Each row below holds a small network's activations on one input, seen along a few directions.
Each table varies a few parts of the input and shows all the possible inputs, shuffled.
A made-up example of a description, with smaller parts first: line(6) and (point or ring(11) or (values(2) and ring(8))).
Shared parts are said once, and a part with two or three values counts as separate values.

Rows:
R1: [ -2   6 -14  25  10   7  -5   2   4  -4  -9]
R2: [  2   5  -3  10   4  10  -9 -12  14 -26  -1]
R3: [ -1  11 -12  -8   8 -11  -5 -18  16 -20  -8]
R4: [-14  -5  16  -7  -5  -5 -26  12  -9 -11  28]
R5: [-24 -12  15 -14   6 -11 -22   2  -8 -11  15]
R6: [  1   8  -8 -12   9  -7   8 -24  20  -7  -5]
R7: [  7   1   7  14  -4  13  -3 -15  18 -15   2]
R8: [ -4   9 -20   4  15 -11  11 -10   9  16 -13]
R9: [-17  -5   6   7   2  -8 -21  24 -21  10  19]
R10: [-25 -24  16 -19   8  -4  -3  -2  -8  -4  14]
R11: [ -1 -16  25 -16  -6  -6  -5  18 -21 -11  25]
R12: [ -5  12 -24   7  14 -14  -1  -4   6   2 -16]
R13: [-12 -28  20 -21   0   4   6   5 -16  -3  19]
R14: [ 18  11  -4 -16  -2   9  16 -19   2  -7  -1]
R15: [ 13   9  -3 -20   9   2  14 -19  10  -5  -5]
R16: [ -4 -15  15  -1   1  -9   0  31 -33  10  17]
R17: [ 17 -26   3 -10 -51  17  -2   8  16  -5  -4]
R18: [  2  17   0  24 -10   3   3   2   8  11  -9]
R19: [ 13  13 -16  -1   4   6  19  -4  -8  14  -9]
R20: [ -4   8 -19  14  16  -1  -7   6  12  -1 -16]
R21: [ 14 -24 -10   5 -46  14   3  23   6  17 -12]
R22: [  6  16  11   8 -15   6  -1 -12  19 -11   0]
R23: [  9  10 -16  -4  15   0  17  -4  -1  17 -13]
R24: [ 3  3 -5 30  2 10  0  0  8  7 -7]
R25: [-29 -23   5  -4  15  -8   1  11 -20  18   6]
R26: [ 18  18 -10   6  -3   2  10  -2 -12  11 -11]
R27: [  0   8  -7  -1   9   2 -11  -8  23 -23  -8]
R28: [ 19  16   3  14  -6  -1   8   4   2  16 -12]
R29: [-28 -11   4   1  13 -15 -17  15 -19  11   7]
R30: [ 22  16   2  -9  -9   4   7 -17  -1 -10  -3]
R31: [-16 -26   9  -6   7   1  11  19 -28  18  12]
R32: [ 23  14  15  -2 -11   1   4 -10  13  -6  -3]
What is each input in this table made of? -> values(2) and (point or ring(5) or ring(10))
Changing only the values(2) part turns R28 into R32. The same change can be made to R26. Which row results? -> R30
Which other rows does R15 become when the values(2) part takes its other values? List them by row number. -> R23

Rows:
R33: [ -1  21 -12  -6  32  -5   9 -28  10  -9  -8]
R34: [ 28   3  -7 -10 -25  10  20 -10  11   5 -13]
R35: [ 21   6   9 -16 -14  11  11 -24  19 -20  -2]
R36: [  3  15 -15  23  14  -5  10  10 -10  25 -13]
R37: [  3 -12   3  16 -30  13 -15  12  16  -7  -1]
R38: [ 10   2  15  -7 -18   5 -14 -10  19 -29   8]
R39: [-14  18  -6   3  26 -12 -15 -14   9 -18   1]
R40: [-20   2 -15  27  15  -5 -16   7   7   4  -9]
R41: [  7  18 -26  -1  21  -6  19 -12   2  15 -21]
R42: [-43 -29  18 -16  27 -20 -10  24 -42  16  29]
R43: [ 24   1   2  13 -32  15   9  13  -3  15  -6]
R44: [-19 -45  34 -26 -15  -2  -8  31 -38   3  35]
Changing only one part turns R41 into R34. The same change can be made to R33. Which row results? -> R35
What is each input in this table made of? -> values(2) and (point or ring(5))
Which other rows does R38 become when the values(2) part takes its other values? List them by row number. -> R39

Rows:
R45: [ 23  25  16  12 -29  19  -4 -26  18 -19   7]
R46: [-39 -24  16 -22  27 -19 -14  28 -51  10  44]
R47: [ 39  -2   3  27 -36  21  34  33 -30  49 -13]
R48: [ 38  14 -24   9 -34  10  -2   2  29 -13 -24]
R49: [-46 -25  16 -32  16 -42  -9  26 -49  19  30]
R50: [  8  41 -24  26  28 -15  -9  -9  27   9 -23]
R51: [ 17 -20   1 -16 -22  17  23 -20  34  -1 -12]
R52: [-16  -4 -18  -7  36  -7  21 -24  20  12 -18]
R53: [  8  28 -42  17  25 -11  -5  -3  16   2 -31]
R54: [-12 -38  38 -41 -34 -19 -12  27 -37  14  29]
R55: [-18 -45  35  -9 -22  17 -24  36 -23  -8  37]
R56: [ -4  15  -6 -22  36 -10  25 -29   2   6  -5]
R57: [ 36  14  12  -3 -21  14   2 -17   9 -38   8]
R58: [  5  27   1 -16  43 -12  14 -18  -4 -15  -7]
R59: [ -6  40  -1  20  31  -3  -9 -31   3  -3   0]
R60: [  6  29  -5   5  40  -9  -2 -22  -6 -23   2]
R61: [-14  17 -46   4  20  -2   0 -14  12  11 -30]
R62: [-49 -32  14   0  30  -6 -23  34 -36  -2  38]
R63: [ 17   3 -27  -4 -38  20   4 -10  25  -3 -23]
R64: [ 36  10  19 -24 -17  11  17 -13  11 -28  -2]
R65: [-61 -44  15  17  23 -17 -31  36 -19   0  20]
R66: [ -8 -38  38 -31 -24   4 -16  29 -39   5  42]
R67: [-12  36  -9  35  24 -11 -13 -16  21  -2 -14]
R68: [ 16  21   8  27 -36  10  -9 -10  34 -17  -6]
R69: [ 28  -2  12 -31 -23  14  27 -24  16  -7   0]
R70: [-31 -56  36   8 -27   5 -32  38  -8  -6  20]
R71: [ 37  26  -6  18 -33   7  -5  -3  41  -7 -15]
R72: [ 16 -22 -19  -6 -29  19  11 -14  20  -8 -15]
R73: [  6  14 -17  38  20  -3  31  29 -42  61 -15]
R74: [-17  -8 -37   2  27  -3   8 -18   7   4 -21]
What is each input in this table made of? -> values(2) and (point or line(4) or ring(10))
Changing only the values(2) part turns R51 into R52. The same change can be made to R47. Which row results? -> R73
Which other rows does R72 become when the values(2) part takes its other values? List them by row number. -> R74
Which other rows does R53 become when the values(2) part takes its other values? List them by row number. -> R48

Rows:
R75: [ 41  36 -18  14 -14   9  21 -11  10  12 -25]
R76: [-26  17 -12  -9  50 -21  -5 -23   3  -9  -1]
R77: [-22  15 -29  13  50 -19   5   1 -12  20 -14]
R78: [-14  -7  16  27  -1  -1 -15  28 -21  12  15]
R79: [  7  -5   3  -1  -6  18   8 -25  29 -21  -7]
R80: [-15  -5  29   6   2   0 -25   9  -9 -19  27]
R81: [-11 -32  28 -40  -7  -3   3   8 -28  -4  30]
R82: [ -1  -9 -15   9 -23  -1 -12  20   7   9 -10]
R83: [ -8 -33  16 -20  -9  -4  12  30 -39  28  16]
R84: [ 41  37  -4  -6 -11   6  14 -29  25 -17 -13]
R85: [ -2  -9  -1 -12 -20  -3 -22   0  19 -23   1]
R86: [  9  -5 -13  20  -9  20  16  -6  17  12 -18]
What is each input in this table made of? -> values(2) and (point or line(5))
Changing only the values(2) part turns R76 into R77. The same change can be made to R79. Which row results? -> R86

Rows:
R87: [ 23  -9  16   1 -32  14  17  25 -26  23   9]
R88: [-32 -29  10  -3  -5 -12 -24  31 -21  11  17]
R89: [-38 -16  -8   5  27 -16 -21  24 -22   9   8]
R90: [  3  14 -12  37  11   1   2  18 -14  23  -9]
R91: [ 34 -16   0 -13 -46  24  23   2  11   8 -13]
R92: [  8   1   6  28 -20   6  -1  26 -12  25   0]
R93: [-20 -17  27  -5  -3   3 -17  -4   5 -21  21]
R94: [  4  29 -18  19  31 -12  21   1 -20  32 -17]
R95: [ 10  27  -9   8   4   1 -15 -21  29 -32  -7]
R96: [-26  -4   8   3  30  -1 -14 -11   4 -22  12]
R97: [ 34   1  21 -28 -39  12  -1 -14  15 -32   9]
R98: [ 13  22 -36   6  15   0  27 -24  16  18 -35]
R99: [ 17  13  10   0 -28   4 -18 -13  30 -32   0]
R100: [-35  -1 -14 -11  49 -31  -1   8 -25  18   2]
R101: [ 12   7 -30  24  -5  12   9  -6  24   7 -28]
R102: [ -1 -29  36 -31 -15   9   2  -5 -10 -22  30]
R103: [-15 -40  20 -28 -18  -5  -4  29 -35   9  27]
R104: [-23  10   0 -16  53 -15   5 -28   1 -11   6]
R105: [ 12  42 -16 -12  26 -10   2 -39  24 -20 -12]
R106: [ 19  -6 -11  16 -35  16   6   2  26   8 -20]
Changing only one part turns R99 into R97. The same change can be made to R106. Which row results? -> R91
What is each input in this table made of? -> line(4) and ring(5)
Start at R94 and move only the line(4) part, one step at a time. The first step leads to R90. Which rows follow, in order? -> R92, R87
